Each row below holds a small network's activations on one input, seen along a few directions.
Each table varies a few parts of the input and shows all the possible inputs, shuffled.
Descriptions start from the smaller parts, as in this example, which fits no table here: line(4) and (point or line(9) or (values(3) and ring(5))).
Shared parts are said once, and a part with two or three values counts as separate values.

Other details of the inputs vary at random and push rows far along two fixed directions, the same in every table; ignore that.

Rows:
row 1: [-16  16 -35  20  17  14 -16 -11 -31  19 -12  19]
row 2: [-21  -5 -31  95  31  -4 -55 -25 -61  22  -6  -8]
row 3: [ -7  14 -18   6  -1  -3 -18 -32 -55  12  -8  -9]
row 4: [  3  14 -23  53 -14  37  -4 -30 -38  -1 -28  18]
row 5: [  4  22   1  -8 -18  11  41  -8  20   0  -7   8]
row 6: [  3  11  -2 -45 -16 -34 -14  16  15 -18  49   3]
row 7: [-21 -15   1  56  13  29  16  -8 -28  29 -28   2]
row 8: [ 10  15  -4 -11 -12  13  14   2   5  -4 -19  22]
row 9: [ 18   4  -4 -11 -26  32  22  -4   8   0 -16  13]
row 10: [ 23  27   9 -23 -15 -11  23   1  29 -22   8  12]
row 11: [ 21  -3  29  12  -5  -8  26   9  29 -16 -13  -7]
row 12: [  3 -15  -3  67   1  27  -8 -11 -31   1 -34  -3]
row 13: [  9  24 -10 -49  15 -28 -19   7  30 -30  35   8]
row 14: [ 22  21   8 -23  -6   2  37 -29   0  -2 -24  -3]
row 15: [ -9 -19  11 -58  29 -59 -19  34  43 -13  52  -7]
row 16: [-21  19 -30  27  11   1  -5 -17 -29  21   4  18]
row 17: [-10  19  -6 -63  13 -19 -13   4  39   1  33   4]
row 18: [ -2   7   9 -26 -17  20  39  -1  15   5   0  23]
row 19: [  9 -14  32   9 -12  32  58   5  28   7 -25  -7]
row 20: [-33  24 -56  53  25  -1 -76 -22 -77   8  13   2]
row 21: [ 18 -19  32 -20  -2  -7  19  25  32 -29  -9   6]
row 22: [ 33   5  18  -8 -35  27  48 -36  -9  -1 -38   7]
row 23: [ -6 -18  27  14  -5  26  28   7  12  14 -37   5]
row 24: [  8 -17  21   7 -15   9   1  18  -2 -23 -12 -11]
row 25: [  1 -18  14 -42   4 -26 -33  36  22 -19  23 -20]
row 26: [-10 -14  -9  49  19  22  -3   1 -28  23 -37   1]
row 27: [  4  15 -24  41  -9  35 -11 -25 -33  13 -24  15]
row 28: [-26  -4  -9  35  30  11 -19  -8  -9  26 -14 -14]
row 29: [ 16  12   8 -21 -38  23  14   9   5 -12 -13   6]
row 30: [-11  -1 -16   1  53 -40 -56   9   2 -14  32 -16]
row 31: [-39  17 -64  56  28  -8 -60 -36 -59  34  25   3]
row 32: [ 13  21  -3 -10 -12  26  30  -3  17   2 -22  10]
row 33: [ 13 -15  27  33 -14   5  42   6   6   2 -24   8]
row 34: [-18 -20 -10  38  20  16 -16  -7 -24  26   8  -8]
row 35: [-10  17  -8 -59  15 -19  -3   4  33  -2  47   5]
row 36: [ 21  12   2   1 -25   2  10  -9   6 -14   5  18]
row 37: [ 29  -8  32  -3 -11  16  37  18  37  -8 -31  -7]
row 38: [  5   4 -15 -62   3 -52 -25  11  33 -23  70   8]
row 39: [ 13  13   7  -7 -23  -3  37  -2  12  -6   0  28]
row 40: [ 14 -18  31   5   3   2  37 -13 -10   2 -41  -8]
row 41: [ 19  17  11  27 -30  44  47 -13 -10 -15 -48  32]
row 42: [ 17 -28  20 -26 -11   7  13  21  36 -10  -7  -8]
row 43: [ 12  21   2  -9 -20  -3  39  -6  22 -10   2  13]
row 44: [ 20  25   4  -7 -15  23  27  -4  16  -5 -24  11]
row 45: [-14 -14  -5  54  -4  37  -9   0 -38  15 -39 -16]
row 46: [ 20  17  12   1 -39  13  21   2  -6 -17  -4  11]
row 47: [  8  19  -1 -43   6 -42 -16  11  22 -23  37  21]
row 48: [ -8 -20  24  -3 -18  21   6  15   7   6 -15 -14]
row 49: [-29   2 -36  56  69 -28 -56 -39 -64  32  -5 -32]
row 50: [ -5   7   4 -20 -29  26  20   3  -4   4   9   6]
row 51: [ 10 -25  34  15 -28  44  39   1  19  11 -41  -3]
row 52: [ 16  13   7 -27  -4  -6  26 -23 -12   0 -20   9]
row 53: [-29   5 -37 -31  23 -21 -60 -11  -1  10  45   2]
row 54: [  7  10  -1   0 -34  42  22   1 -12  -2 -26   6]
row 55: [ -7  -1 -10 -82  10 -31 -25  13  37  -7  72   6]
row 56: [ 22 -23  26  -7 -16 -11  23  15  30 -13  12  -4]
row 57: [ 18 -24  30   0 -28  13  47  13  31  -4 -14  -7]
row 58: [-29  15 -26  14  13  16 -17 -18 -24  26  -8  20]
row 59: [ -9   9  -9 -51 -14 -24  -9  15  16 -14  45  -3]
row 60: [ -8 -21 -10 -22  42 -53 -55 -12 -15   4  29 -30]
row 61: [  5 -14  17 -52  27 -69 -30  36  42 -27  49  -3]
row 62: [-38   1 -48  64  65  -7 -66 -14 -47  32  -2 -20]
row 63: [ -3 -20  12 -53   6 -59 -28  40  33 -25  61 -21]
row 64: [ -2   7  10 -20 -38  34  21   1   5   4 -12   7]
row 65: [-15 -12 -17  -9  48 -43 -61  21  -4   4  24  -6]
row 66: [ -7 -21  23  -1 -16  20  16  17   1   6   0 -14]
row 67: [ -5 -14   6  44   1  15   1 -21 -56  14 -41 -30]
row 68: [15 -7 23 18 -6 -7 35  8 24 -2 -9 -8]
row 69: [-27  -4 -19  -1  48 -47 -39   7   9   6  41 -23]
row 70: [-25 -15 -10   9  12 -20 -31  15 -15   4  25 -25]
row 71: [ -6 -20 -14   8  23 -18 -47   9  -5   4  10 -13]
row 72: [ 23 -14  39  22 -41  18  37  17   5 -16 -28  -7]
Each input here is: values(2) and line(4) and (point or ring(8)).
Question: Changing only the line(4) part turns row 4 into row 13. The same change can be made to row 12. Which row results?
Answer: row 30
Question: Changing only the line(4) part turns row 23 into row 48. The same change can be made to row 41. Which row results?
Answer: row 20
Question: Start at row 25 and move only the line(4) part, one step at a time. The first step leads to row 71. Which rows follow, in order?
Answer: row 65, row 37
Question: Change only the line(4) part in row 54. List by row number the other rows that result.
Answer: row 1, row 9, row 32

Rows:
row 73: [ 0 -3  3  8 -3 -3 -8  8 -4 -4 -1 -6]
row 74: [ 0 -7  3  1  5  0 -4  3 -7  3 -4 -8]
row 75: [-4  3 -9 -2 -7  8 -7  0 -2  1  4  4]
row 76: [-4  9 -7  4  3  2  3 -2  1  0  6  7]
row 77: [-5  8 -3 -4  6  1  3 -9 -1  5  0  4]
row 78: [  1   8  -3  -5   3   0  -3 -10  -6  -1  -1   2]
row 79: [-11   4  -8  -2  -4   7   0   2  -2   4   6   5]
row 80: [ 0 10 -5  2 -6  3 -6  0 -4 -3  3  4]
row 81: [ 3 10 -4 -1  1 -8 -1 -9 -7 -4 -3  1]
row 82: [ 0  6 -7  3  2 -6  2 -7  1  1  2 11]
row 83: [ -5   4  -7  -2 -10   4  -6   1 -10  -3   3   3]
row 84: [-1 -4  0 11  6 -1 -1  4  4 -1  1 -2]
row 85: [  0  -8   3   9  -5  -6   1  -4  -5   4   9 -15]
row 86: [ 3  9 -6  4 -3 -1 -3 -2 -7 -8  3  5]
row 87: [ 3 -2  4  6  9 -7 -1 -2 -2 -2 -5 -8]
row 88: [ 1 -8  0  0  6  1 -4  3 -3  6 -5 -7]
row 89: [ 3 -5 -1 11  6 -1 -5  4  4 -2  1 -4]
row 90: [-4 -3  1  9  1  0 -5  7  4  3  0 -3]
row 91: [-11  -8   1   6   2   4  -2   9   0   5   3  -3]
row 92: [ 0 -4  0  9  0  1 -8  7  3  1  0 -5]
row 93: [-1  8 -9  4  1  2  1 -3  1 -2  4  7]
row 94: [-2  7 -5  4  3 -5  5 -6  0  3  3 13]
row 95: [ 1 -5  6  2  8 -2 -4 -3 -3  0 -4 -7]
row 96: [-3 -1  3  6 12 -6  4 -1  3  4 -3 -5]
row 97: [-8 -9 -1  5  0  4 -5  8  1  3  1 -4]
row 98: [ 5  6 -7  3  0 -4 -1 -8  0 -1  1 11]
row 99: [ 0  9 -8  2 -5  5 -6 -1  1  0  2  5]
row 100: [ 28  -1  28 -63 -22 -22  28  19  47 -31  17  10]
row 101: [-1 -2  1  6 10 -7  2 -2  3  3 -5 -6]
row 102: [-3 11 -5  0  7 -5  5 -8  0  4  0  3]
row 103: [ -2   2  -3  -7  -7   4  -6  -4 -10   0   2   3]
row 104: [-4  4 -6 -3 -8  7 -6  1 -6 -3  4  3]
row 105: [  1   7  -6  -4   4   2  -3 -11  -1   2  -2   2]
row 106: [ 0 -3  3  9  0  0 -8  7 -1 -2  0 -5]
row 107: [-6  6 -6 -6  3  3  3 -3 -5  9  2  3]
row 108: [-7 10 -5  2 -3  4  0  1  1  3  5  6]
row 109: [-6 -4  5  4 12 -1  1 -2  1  6 -3 -4]
row 110: [-9  3 -5 -5 -1  8  0 -3 -3  8  5  6]
row 111: [ 4 -6  4 10  6 -9 -2  0 -2 -3 -1  1]
row 112: [  4  -6   4  10   3 -12  -2   1  -5  -5  -3   0]
row 113: [ -9 -10   3   2   5   4  -2   4  -1   8   2  -3]
row 114: [  0  -3  -1 -81  12 -43 -34  22  33 -20  58  -2]
row 115: [ 3 -2  1  7  9 -5 -1 -3  2  1 -6 -7]
row 116: [ -2 -12   4   0  -1   1  -8   3  -8   1  -1  -6]
row 117: [ 3 -4  2 11  5 -2 -5  5 -1 -6  2 -4]
row 118: [-3  6 -7 -6  1  3  0 -4 -4  7  0  2]
row 119: [-6 -6  2  2  9  1  2  4 -3  9 -2 -5]
row 120: [ 23   2  20  -4 -34  36  50  -3  11   0 -35   8]
row 121: [ 3  9 -7  4  0  2 -3 -3 -4 -6  4  5]
row 122: [ -2 -11   4   0   2   4  -8   3  -5   2   0  -5]
row 123: [ 1 -5  6  2  6 -5 -4 -2 -6 -2 -6 -8]
row 124: [ 0  5 -5 -7 -1  2 -3 -4 -9  2  0  1]
row 125: [-7 -2  3  9  3  1 -2  8  4  4  2 -2]
row 126: [-1 -6  1 11  7 -8  0  0  3  2 -1  3]
row 127: [ 0 10 -5  1 -8  0 -7  1 -7 -4  2  3]
row 128: [ -3   7  -5  -4   4   1   0 -10  -1   4  -2   3]
row 129: [ 1 -6  2  3  9 -1 -4 -4  1  3 -5 -7]
row 130: [ 17 -14  30   9 -34  41  53   3  13   3 -39   3]
row 131: [  1   7  -2  -5   1  -3  -3 -10  -9  -3  -2   1]
row 132: [ 26  -3  27 -64 -32 -15  33  14  47 -22  27  -4]
row 133: [ -2 -12   1   1   2   5  -8   2  -1   6  -1  -5]
row 134: [-3 -5  3  3 10 -2 -1 -3  1  5 -4 -5]
row 135: [ 3 -4  2 11  3 -4 -5  5 -4 -7  0 -4]
row 136: [-2  1 -7 -6 -4  9 -6 -5 -3  5  2  4]
row 137: [-1 10 -7 -1  5 -5  2 -9  1  2 -2  2]
row 138: [-8  4 -9 -1 -7  8 -3  1 -2  3  4  4]
row 139: [ 4 10 -4 -1  3 -5  0 -9 -4 -3 -1  1]
row 140: [-4 -9  2  4 -2  3 -7  8 -4 -1  1 -5]
row 141: [-3 -5  3 11  9 -8  4  1  3  3  0  3]
row 142: [ 4 -7  1 11  6 -8 -3 -1  3  0 -2  1]
row 143: [  3  -2   4   6   6 -10  -1  -2  -5  -4  -7  -8]
row 144: [-4  9 -7  3 -5  4 -3  0  1  2  3  5]
row 145: [  0  -8   3  -1   3  -4  -4   3 -10   1  -5  -8]
row 146: [-6  2 -6 -5 -3  8 -3 -4 -3  7  3  5]
row 147: [  0   5  -4  -8  -3  -1  -3  -4 -12   1  -1   0]
row 148: [-4 -7  0  1  7  0 -1  3 -2  8 -4 -6]
row 149: [ 3  8 -9  4  0  3 -3 -4  0 -3  4  6]
row 150: [-4 -3  1 11  9 -1  1  5  4  0  4 -1]
row 151: [ 26   7  22   6 -33  32  56 -10  14  -4 -41   9]
row 152: [ -4 -10  -1   5  -1   5  -8   7   0   2   1  -5]
row 153: [ 4  6 -4  3  0 -6 -1 -7 -4 -4  2 10]
row 154: [-4 -9  2  4 -5  1 -7  9 -7 -3 -1 -6]
Question: What do these inputs look like to the network?
Answer: values(2) and (point or (line(5) and ring(8)))
Question: Changing only the values(2) part turns row 121 into row 117. The same change can be made to row 75. Which row results?
Answer: row 152
Question: Changing only the values(2) part turns row 119 into row 107. The same change can be made to row 154. Which row results?
Answer: row 83
Question: Changing only the values(2) part turns row 112 into row 100. The same change can be made to row 141. Which row results?
Answer: row 94
Question: Change only the ring(8) part in row 92. List by row number the other rows that result.
Answer: row 88, row 89, row 115, row 129, row 133, row 142, row 152
Question: Change only the values(2) part in row 140. List by row number the other rows that result.
Answer: row 104
Question: Change only the line(5) part in row 87. List by row number the other rows that result.
Answer: row 96, row 101, row 115, row 143
Question: Change only the values(2) part in row 129. List by row number the other rows that result.
Answer: row 105
Question: Change only the ring(8) part in row 90. List by row number the other rows that result.
Answer: row 84, row 97, row 101, row 126, row 130, row 134, row 148

Rows:
row 155: [  2  19 -13  15   3   7   8 -32 -20  10 -15   5]
row 156: [-27 -12 -20  23  30   4 -40  -9 -31  27   2 -20]
row 157: [  2  21 -13  19   1   4   9 -27 -19   9 -13   7]
row 158: [ 19  -4  30   9 -19  13  51  -1  11  -5 -30   9]
row 159: [ 19  12  13 -69  -5 -39   9  16  53 -29  38   8]
row 160: [-30  -6 -25  35  18   1 -38  -3 -31  19  11  -1]
row 161: [ 27 -19  28 -63 -20 -38  -9  35  34 -42  34  -9]
row 162: [-14  15 -30  26  34 -13 -33 -22 -33  15  -2   2]
row 163: [  7 -15  29   7 -26  34  43  14  12   4 -29  -7]
row 164: [  7   4   9 -75 -19 -19   2  26  48 -22  43   6]
row 165: [ -8 -12 -14  39  15 -17 -53   2 -42  -4   6 -23]
row 166: [ 16 -12  28 -58  11 -44   4  30  59 -26  30 -10]
row 167: [-27   7 -31  30  15   8 -40  -6 -31  17   5   5]
row 168: [ -8  12 -17  25 -17  25   0  -8 -14   9  -1  10]
row 169: [ 23  -7  28   2 -16  17  49 -11  10   0 -36   4]
row 170: [ -8   8 -13 -72  43 -70 -48  19  32 -24  65  -1]
row 171: [ -5  -5   2  13  24 -18  -7   1  -2   2   0 -11]
row 172: [ -3 -17  12   0  -7  18  15   9   4  10 -14 -14]
row 173: [-12  10 -17 -12  -4   6 -11  -7 -13  10  13   3]
row 174: [ 21  -9  30  10 -12  16  49  -2  15   0 -38  -7]
row 175: [ 13   6  13 -13 -38  42  43 -11   5   6 -25   8]
row 176: [ -1   7 -17 -64  41 -70 -53  21  41 -26  69   2]
row 177: [-14 -11   0  32  -1  18  -3   7 -11  14 -13  -9]
row 178: [ 11  -8  17   2   9   0  18  -8   7   5 -21 -14]
row 179: [ 22   0   9   4 -28   8  -2   6 -12 -23 -13   1]
row 180: [ 13  -2  18 -12 -29  42  37  -2   8   4 -33   7]
row 181: [ 26  15  14  12 -31  21  51 -10  18 -11 -23  16]
row 182: [  1  -1  -4  40   8  -2   5 -10 -10   4 -11   7]
row 183: [  9   1  18  -3 -33  40  41   7   7   0 -29  11]
row 184: [ 24   6  20  -5 -17  25  46 -14  12  -4 -39   9]
row 185: [-31  -5 -24  29  21   0 -35  -4 -37  21  11  -2]
row 186: [ -3  21 -11  23   1   3  11 -22 -19   5  -9   9]
row 187: [-24   7 -34  32  18   8 -42  -4 -27  15  11   5]
row 188: [ -4  -2  -4  16  16 -18  -8  -4  -2   0   4   3]
row 189: [ 11  -1  16  -7 -32  40  40   3   7   3 -32   9]
row 190: [-15 -11  -6  -3   6   1 -13   3 -11  12   7  -4]
row 191: [-27  -9 -24  21  23   4 -37 -15 -37  26   6  -8]
row 192: [ 11 -14  23  10 -33  32  39  12  17  -2 -18   9]
row 193: [ -6  14 -31  30  -3 -10 -48 -14 -50  -7  12  -4]
row 194: [-16  -1 -21  52  38 -17 -35  -9 -20  12   3 -10]
row 195: [  4   4  11 -79 -16 -18   6  25  41 -20  41   3]
row 196: [ 21  -6  27   7 -19  15  52  -7  10  -1 -35   5]
row 197: [-21  16 -35  33  37 -21 -44 -16 -29   8   9   6]
row 198: [ -4 -19   8 -61  15 -39 -28  42  51 -18  56 -15]
Question: What do these inputs look like to the network?
Answer: line(4) and (point or (values(2) and line(5)))
Question: Changing only the line(4) part turns row 172 into row 189. The same change can be made to row 165. Which row results?
Answer: row 179
Question: Changing only the line(4) part turns row 164 into row 160. The same change can be made to row 173. Which row results?
Answer: row 190
Question: Change only the values(2) part in row 170. List by row number the other rows that result.
Answer: row 183
Question: Change only the line(4) part in row 198. List by row number the other rows that result.
Answer: row 168, row 187, row 192
Question: Change only the values(2) part in row 166. List by row number the other rows that result.
Answer: row 177
